Each row below holds a small network's activations on one input, seen along a few directions.
In each table, some parts of the input vary, and every possible input appears once, in random order.
Descriptions start from the smaller parts, as in this example, which fits no table here: one of 4 places along a line, together with either a single point or (one of 2 separate values, together with one of 5 places around a ring) or one of 11 places along a line.
Shared parts are said once, and a part with two or three values counts as separate values.

Rows:
R1: [-16   5  -8   0  47 -30  12 -11  30  15   4  11  23 -13  46]
R2: [-21  -4  -2  14  32 -13  30 -11  37  16  12  -5  31  19  67]
R3: [  4  39  17  -1  25 -32  12 -11  50 -14   0  -6 -12  -6   5]
R4: [ 26   4   1   7 -30  17   1  14 -53 -28   1 -19 -22  17 -44]
R5: [  4 -52  -1  -4 -11   7   0  10 -48   7  -9  15   6 -15 -20]
R6: [-16  28  -7   8  50 -20   4   7  51   9 -13  17   4 -17  12]
R7: [  3  55   9   6  17 -30  16 -10  34 -24  24 -21   1  19  -6]
R8: [ -6  30 -25 -43 -72  46 -73 -34  17  20  20 -13  18  -2  26]
R9: [ -1 -34   1   7  -3  19 -21  30 -39  -1 -24  17 -19 -14 -44]
R10: [ 24 -15  13   2 -26   9  -8  14 -40  -9 -16  -5 -37  -4 -43]
R11: [ -2 -57   2   3 -27  26  26   3 -39   9   1  10   7  15  -1]
Describe the family of inputs behind these rows. -> either a single point or (one of 2 separate values, together with one of 5 places along a line)

Rows:
R12: [  9 -31  16  18  -9 -11  50   8 -40 -26  22 -18  25  30 -20]
R13: [-35   8  -4  -7  15  -5 -10 -25  52  17  25   2  28  11  67]
R14: [ 14 -50  15 -39 -96  39  12 -37 -12  36   4   9 -19   2  10]
R15: [ 29 -22  26   1  37 -41  45   1  -6 -22 -29  19 -26 -34 -21]
R16: [-12  15 -12  26 -14  63  -2  48 -13 -29 -18  17 -27  26 -77]
R17: [-29  37 -19   0  47 -27 -11   0  72  30   1  21  23 -20  15]
R18: [ 10 -35  23 -23 -50  18 -87  15 -39   2 -25   1 -37 -37 -64]
R19: [-15 -26   0  24  68 -34  34  27   2  19 -18  35  10 -24 -23]
R20: [ -9  40   1  -7 -23   3  -1 -29  40 -16  41 -30  40  33  15]
R21: [ 17  21 -44 -38 -45  19 -47 -17 -69  -7  28  -5  22 -12 -26]
R22: [ 34   4  15  38  18 -24  32  25 -44 -21  -9 -32 -47  23 -17]
R23: [ 16  82   4  10   2 -11 -16 -11  39 -10  10 -42 -23  29  25]
R24: [-14 -33 -43  11   0  56 -34  19 -22  34 -29   6  28  -7  63]
R25: [  7  51  12 -29  14 -32  -4 -30  66 -13  -7   2 -11 -35  23]
R26: [-20 -60  11  17  36 -14  40   6 -24   5   4  15  14  16  29]
Describe the family of inputs behind these rows. -> either one of 5 separate values or (one of 2 separate values, together with one of 5 places around a ring)
Change only the choice among 2 separate values in R19. List by row number the other rows that result. -> R17

Rows:
R27: [-17   6  -1 -14  26 -20  -8 -14  33  10   1  19  22 -16  22]
R28: [  2  26   2  12  35 -18  -2   9  24 -10 -12  -9 -16 -12  10]
R29: [ -5  17   4  14  57 -42   5   7  23  -3  -3  -4   3 -17  10]
R30: [ -5  37  -5  14  59 -40  21   4  26  -7   2   8   6  -8  -5]
R31: [-18   2 -20   2   0   6   4 -12  12  18  20  -9  31  16  54]
R32: [  0  19   5 -12   1 -11  -2 -10  37   3  -6   8 -15 -15   5]
R33: [  1  17  15   9  16 -14  10  -5  32  -9   3 -15   3   9  13]
R34: [  1 -76  -7  17  -4  33  15  33 -71  13 -18  17   0  -2 -20]
R35: [ 24  -7  -1 -20 -76  34 -50  -5 -45   4   6 -17 -26  -2 -35]
R36: [  0  15   3  -7  33 -37   9  -9  25  11  -2   5   3 -23  14]
R37: [ 11 -45  18  33  14  -3  35  44 -54 -17 -22  11 -30  12 -64]
R38: [ -4   4  12  -4  -7 -14  14 -19  24   9  21 -16   4  16  31]
R39: [ 14 -71  24  15 -17   0  21  23 -59   6 -20  12 -33  -9 -46]
R40: [ 23  -6 -18 -27 -66  49 -52 -10 -56  -1   1 -11  -9  -2 -20]
R41: [ -7  33   3   8  20 -18  34 -10  27 -17  24  -6  13  25   9]
R42: [-16   8 -16  -8  -8  12   0 -15  31  14   9   7  31   5  31]
R43: [ -8   6   0 -11  -5   2  -2 -23  31   7   5   3  19   5  32]
R44: [ 18  23  -3 -11 -51  33 -25   9 -44 -22  -2 -13 -19   9 -50]
R45: [  4  13  11 -10  -8 -11  12 -21  34   7   6  -5   2   2  16]
R46: [  0  39  -3  19  41 -16   9  12  26  -7  -9  -2 -18  -1  -1]
R47: [-20  14 -21 -11   1  14 -13  -4  34  11  -2  18  17 -10  21]
R48: [  6 -14 -23 -22 -74  56 -58  -3 -45  10   8  -9   0   2 -25]
R49: [-13   6  -1  -8   6   6 -22  -7  33  11  -8   9  -2  -8  24]
R50: [ 23  10  -1 -17 -59  31 -39   5 -47 -23  -2 -19 -16  -1 -45]
R51: [ -5  20   8   1  13 -20  23 -13  24 -20  21 -13  16  15  21]
R52: [ 14 -55  21  19   5  -6  30  34 -60 -26 -23  12 -21  -6 -59]
R53: [-16   4  -4 -12  -6  -3   7 -26  22   3  21   0  25  16  43]
R54: [ 10 -79   9  15  -2  20  14  24 -74   7 -23  16 -16  -4 -21]
R55: [  6  33   3  20  32 -15  23   0  24  -4   3 -14  -1  16  11]
R56: [-25   2 -13  -3  24  -8 -12   0  32  23   3  15  31 -12  26]
Describe the family of inputs behind these rows. -> one of 5 places along a line, together with either one of 2 separate values or one of 4 places along a line
Changing only the place on the line of 5 turns R39 into R37. The same change can be made to R36. Which row results? -> R30

Rows:
R57: [ 24 -19   9 -40 -63  15 -28 -24 -34  -2   9  -6   2 -11  -1]
R58: [-14  28  -8 -18 -15  -1  -1 -28  52  17  23  -8   5   8  40]
R59: [-28 -36 -16  12  49 -10  19  -4  25  28   0  28  37   2  62]
R60: [ -5  48  -9  -6  -6  17  -8 -20  52  12  12 -10  15  14  36]
R61: [  2   8 -17 -14 -31  29 -63   2 -34   5   7  -8  -9  -7 -29]
R62: [-11  52 -22  -9  -1   2 -20  -7  47   0  14  -9  24   1  29]
R63: [ -6  20  12  27  48 -32  54   1  11 -31  18  -9   9  20  16]
R64: [ -6   3  26  30  48 -46  36  12  27  -6   5  -9   1  11   9]
R65: [-18  59 -21 -13  15 -10 -31 -11  38  14  12   2  21  -3  19]
R66: [ 11 -30  14  10  12  -3  11  25 -24  -8 -25  32 -30 -31 -65]
R67: [  7   3  -1  -7 -57  50 -38  -6 -19  -3  -4 -13  -9  17 -12]
R68: [  5  20  -2 -25 -15 -22  -2 -50  39  17  20 -13  20 -12  41]
R69: [ 23 -28   4  17  10  -6  20  32 -48  -5 -34  14 -39 -15 -38]
R70: [ 17 -35  17  24  -1  -9  30  28 -46  -5  -9  -2 -20  16 -49]
R71: [  1   9  14  19  66 -40  25  11  25  -6 -21   2 -17 -16  20]
R72: [-13  10  19   4  63 -42  18   7  48 -11 -22  19  -4 -22 -10]
R73: [ 22 -23   4  18   0   2  47  18 -60 -30   2  -8 -11  28 -44]
R74: [  6   4 -18 -12 -50  39 -50   5 -23 -13   1 -17  -2   0 -22]
R75: [-18 -80 -10   6  -9  33  10  22 -56  27 -16  21  23 -11   3]
R76: [  0 -13   4 -23 -64  34 -30 -11 -21   1   7  -6 -16  10  -6]
Changing only one part turns R66 into R72. The same change can be made to R61. Which row results? -> R65
Describe the family of inputs behind these rows. -> one of 2 separate values, together with either a single point or one of 4 places along a line or one of 5 places along a line
A walk changes only the place on the line of 4. It starts at R66 and steps to R69. List the rest of the walk in order. -> R70, R73

Rows:
R77: [-25 -19   1  12  40 -11  29  -2  42  24  -5  19  17   0  48]
R78: [  1  17 -14 -11 -36  36 -47   8  -9   1  -6  -1 -11  -4 -29]
R79: [  7 -17  -9   8 -24  18   6   6 -52  -9  16 -15  10  26 -10]
R80: [ 22  -2  15 -11 -55  17  -3 -11 -27 -17  11 -20 -19  17 -25]
R81: [-13  56  -8   0  25  -7 -27  -1  56   0  -4  -1  -2  -8  13]
R82: [-11  24  -4  19  48 -30  38  -2  24 -11  18  -8  26  19  28]
R83: [  5 -21 -11 -25 -29  13 -30 -10 -29  11   0   8   6 -21  -4]
R84: [-11  14  -4 -14  31 -33  -9 -17  36  13   4   9  21 -27  28]
R85: [ -4 -56  -4  -1 -32  38  -3   7 -34  19 -11  11   3   3   6]
R86: [ 21 -39  20  23  22 -12  20  44 -56 -21 -36  18 -43 -18 -76]
R87: [  9  42  17   1   9 -29  26 -22  48 -11  14 -19  -8  14  21]
Describe the family of inputs behind these rows. -> either a single point or (one of 2 separate values, together with one of 5 places around a ring)
Change only the choice among 2 separate values in R82. List by row number the other rows that result. -> R79
